A small network was shown many inputs. Here are its activations along a few directions, one row for each input.
In each table, some parts of the input vary, and every possible input appears once, in random order.
A made-up example of a description, with smaller parts first: one of 4 places along a line, together with either a single point or one of 9 places along a line or (one of 3 separate values, together with one of 5 places around a ring).
Shared parts are said once, and a part with two or three values counts as separate values.
In the rows, 128 means zero.

Other details of the inputs shift rows strongly along three fixed directions, in all tables alike. That doesn't count.

Table:
x1: [ 83  61 179 104  97 154 179  71 103  96 192]
x2: [135 130 114 122 156 124  95 115 141 147 132]
x3: [180 125  76  44 119 189 144  98  99 149 106]
x4: [138 133 140  25 119 179  88 100 157  99 122]
x5: [139 122 107 116 142 120 103 117 134 145 116]
x6: [123 142 113  68 140 132  91 141 147 123 103]
x7: [190 167  75  72 153 157  94 147 131 169  86]
x8: [168 129  92 145  75 153 176 157  67 115  75]
x9: [ 76  70 176 129  93 134 190  82 110  93 190]
x10: [ 65 142 165 212 157  56 114 152 179 137 168]
x11: [ 84 160 171 209 152  69 112 167 177 130 167]
x12: [119 140 169 106 158 132 102 108 175 132 162]
x13: [ 94 152 139 223 159  56 112 192 147 145 116]
x14: [113  77 105 114  54 137 195 163  36  78  83]
x15: [172 145 121 100 117 164 118 132 127 131  98]
x16: [115  58  92 173  58 124 226 154  10 109  88]
x17: [ 81  67 186 115  82 160 182  58 115  83 195]
x18: [200 140  98  38 110 205 110 105 125 141  97]
x19: [ 69 127 178 167 167  90 108 122 164 129 175]
x20: [195 177  68 185 101 121 143 220 100 141  33]
x21: [143 143 117  94 160 127  91  93 158 144 128]
x22: [160 145 150  53 141 185  91  83 161 131 141]
x23: [201 133  66  52 137 168 109 106 106 155  66]
x24: [ 75  65 187 124 103 140 185  83  95  89 191]
x25: [105 129 150 121 168 112  95  79 173 132 174]
x26: [100 123 148 132 158 102  95  86 176 133 164]
x27: [146 130 120  87 159 136  91  95 142 144 125]
x28: [ 76  52 158 113 112 140 174  37  99  98 198]
x29: [169 157  99 125 129 137 117 172 122 152 101]
x30: [153 148 121 114 130 137 134 137 140 135 116]
x31: [134 153 149 135 140 139  94 135 163 134 146]
x32: [168 188 122 124 146 140  83 148 174 144 115]
x33: [146 161 109 120 164 126  89 148 155 163 122]
x34: [112 157 129 173 154  87 115 154 153 142 124]
x35: [150  99  90 191  49 139 206 186  17 102  71]
x36: [142 180  75 237 135  59 127 240 112 159  62]
x37: [122 170 119 187 162  74 109 183 162 154 104]
x38: [124 122 151 112 111 164 138  93 137 112 163]
x39: [111  92 123 198  77 110 199 175  46 107 117]
x40: [ 95 106 143 192  99 105 183 150  99 108 155]
x41: [101 142 179 123 155 116 113 106 184 123 182]
x42: [170 112  89  53 123 167 138  71 107 134 101]
x43: [111 132 117  97 144 107  79 131 148 113 105]
x44: [ 79 132 157 207 168  60  95 141 158 132 157]
Each input here is: one of 4 places along a line, together with either a single point or (one of 2 separate values, together with one of 5 places around a ring).
- The inputs of x36 and x32 match in every part but the place on the line of 4. If x6 is changed in the same way as x36 into x32, which row does it become? => x4
- Which other rows does x24 become when the place on the line of 4 takes its other values? List them by row number. => x19, x22, x27
- Which other rows agree with x26 in the place on the line of 4? List them by row number. => x2, x5, x21, x23, x25, x27, x28, x42, x43, x44
- Which other rows does x15 become when the place on the ring of 5 takes its other values? List them by row number. => x18, x22, x31, x35

Table:
x45: [129 179 148 137 147 134 100 200 176 156 143]
x46: [157 152 139  71 138 201  53  78 164 120 157]
x47: [185 166 168  64 136 177 113  88 178 124 149]
x48: [115  97  96 193  54 114 189 149  90  85 125]
x49: [124 146 134  77 110 154  70 135 159 111 124]
x50: [171 125  95  72  75 168 129 142  95 104  40]
x51: [187 184  83 112 173 105  24 168 145 167  43]
x52: [175 183  72  48 160 159 113 142 156 191 123]
x53: [212 180  99 200 107 136 144 192  79 151  47]
x54: [103 143 128 135 192  68  94 134 163 158 111]
x55: [159 142 163  95 111 181 130 117 158 127 172]
x56: [ 96  65 137  85  62 129 190  69  99  65 128]
x57: [133  98  87  46 142 161 119  98 105 163 131]
x58: [ 47  91 178  83 163 105 157  48 166  96 196]
x59: [ 70 133 100 179 119  66 114 156 130 116 136]
x60: [162  89  95  84 132 152 194  99  65 159  94]
x61: [137 142 112  93 124 150 147  76 142 147 188]
x62: [ 91 106 220 116 129 167 126  62 140 103 250]
x63: [102 159 167 122 169 118  65 170 160 138 150]
x64: [177 120  91 176 128 131 107 129  97 121  68]
x65: [177 128  73 171 133 101 119 124 105 142  69]
x66: [144 163 151 191 149 123  73 141 168 111 102]
x67: [199 143  89  81 160 187  44 103 148 150 120]
x68: [125  52 108 132  80 159 208  79  42 137 163]
x69: [172  96 109  86 134 177 169 122  56 151  87]
x70: [117 151 164 199 121  78 163 138 174 125 149]
x71: [118  79 130 203 118 101 205 102  68 129 142]
x72: [ 92 139 184 199 159 103 143 172 130 125 139]
x73: [ 62  90 182 186 161  65 129 146 119 113 139]
x74: [133  61 113 117 105 176 189 140  33 140 131]
x75: [152 126 145 131 144 155  99 108 127 158 175]
x76: [ 46 100 149 177 119  54 148  96 146  90 142]
x77: [ 97 159 125 126 147  84 109 189 179 128 140]
x78: [ 94 101 218 101 114 172 109  27 198  79 187]
x79: [135 187 104 158 160  84 153 164 147 168 100]
x80: [ 85 127 187  45 158 117 133  69 188 100 178]
x81: [159 133 130  64 120 214 133 131 104 157 129]
x82: [151 134 130 121 126 127 128 173  98 121  63]
x83: [139  56  69 123  80 163 162  73  49 115 126]
x84: [166 169 127  46 161 156 140 113 187 148 120]
x85: [ 81 142 172 128 132 112 110 177 161 106 159]
x86: [104 135 162 210  97 111 108 162 154  96 157]
x87: [ 88 154 189 187 136 103 148 173 160 123 130]
x88: [117 160 116 174 157  92 101  92 195 121 128]
x89: [ 82 126 109 211 118  88 125 125 149 113 159]
x90: [186 134  80  76  73 179 185 123  90 140 128]
x91: [129 131 112 178  86 106 170 225  81 113  38]
x92: [125  99  71  46 101 154 180 111  69 126 122]
x93: [108 157 163 156 156  97  71 144 149 105 103]
x94: [186 180  67 111 172 119  18 201 140 167  66]
x95: [111 112 176 214 148  97 140 116 121 134 161]
x96: [130 111 139  32 108 179 184  90 130 126 179]
x97: [ 92  88 138 170  70 121 143 164  47  80 119]
x98: [ 88  93 134 132 140  86 116  77 120 120 123]
x99: [127 107  87 181 120  97 131 227  49 137  83]
x100: [ 98  98  94 145  66 104 165 165  90  88 114]
x101: [126 161 142 165 155  91 148  94 179 149 160]
x102: [135 122 135 139 102 123 142  94 166  96 119]
x103: [131 142 112  92 173 134 103 126 150 192 148]
x104: [142 134  80  88 154 116  55 128 149 160 106]
- What is each input in this table made of? => one of 2 separate values, together with one of 5 places around a ring, together with one of 6 places around a ring
- The inputs of x60 and x103 match in every part but the choice among 2 separate values. If x78 is changed in the same way as x60 into x103, which row does it become? => x86
- Which other rows does x87 become when the place on the ring of 6 takes its other values? List them by row number. => x60, x69, x72, x79, x84
- Which other rows does x101 become when the choice among 2 separate values takes its other values? List them by row number. => x61
- Which other rows does x94 become when the place on the ring of 5 takes its other values? List them by row number. => x67, x74, x75, x99
- Which other rows does x46 become when the place on the ring of 5 takes its other values? List them by row number. => x62, x63, x81, x97
- Which other rows does x53 become when the choice among 2 separate values takes its other values? List them by row number. => x62
- A walk changes only the place on the ring of 6. It starts at x58 and steps to x54. List the rest of the walk in order. => x73, x82, x91, x80
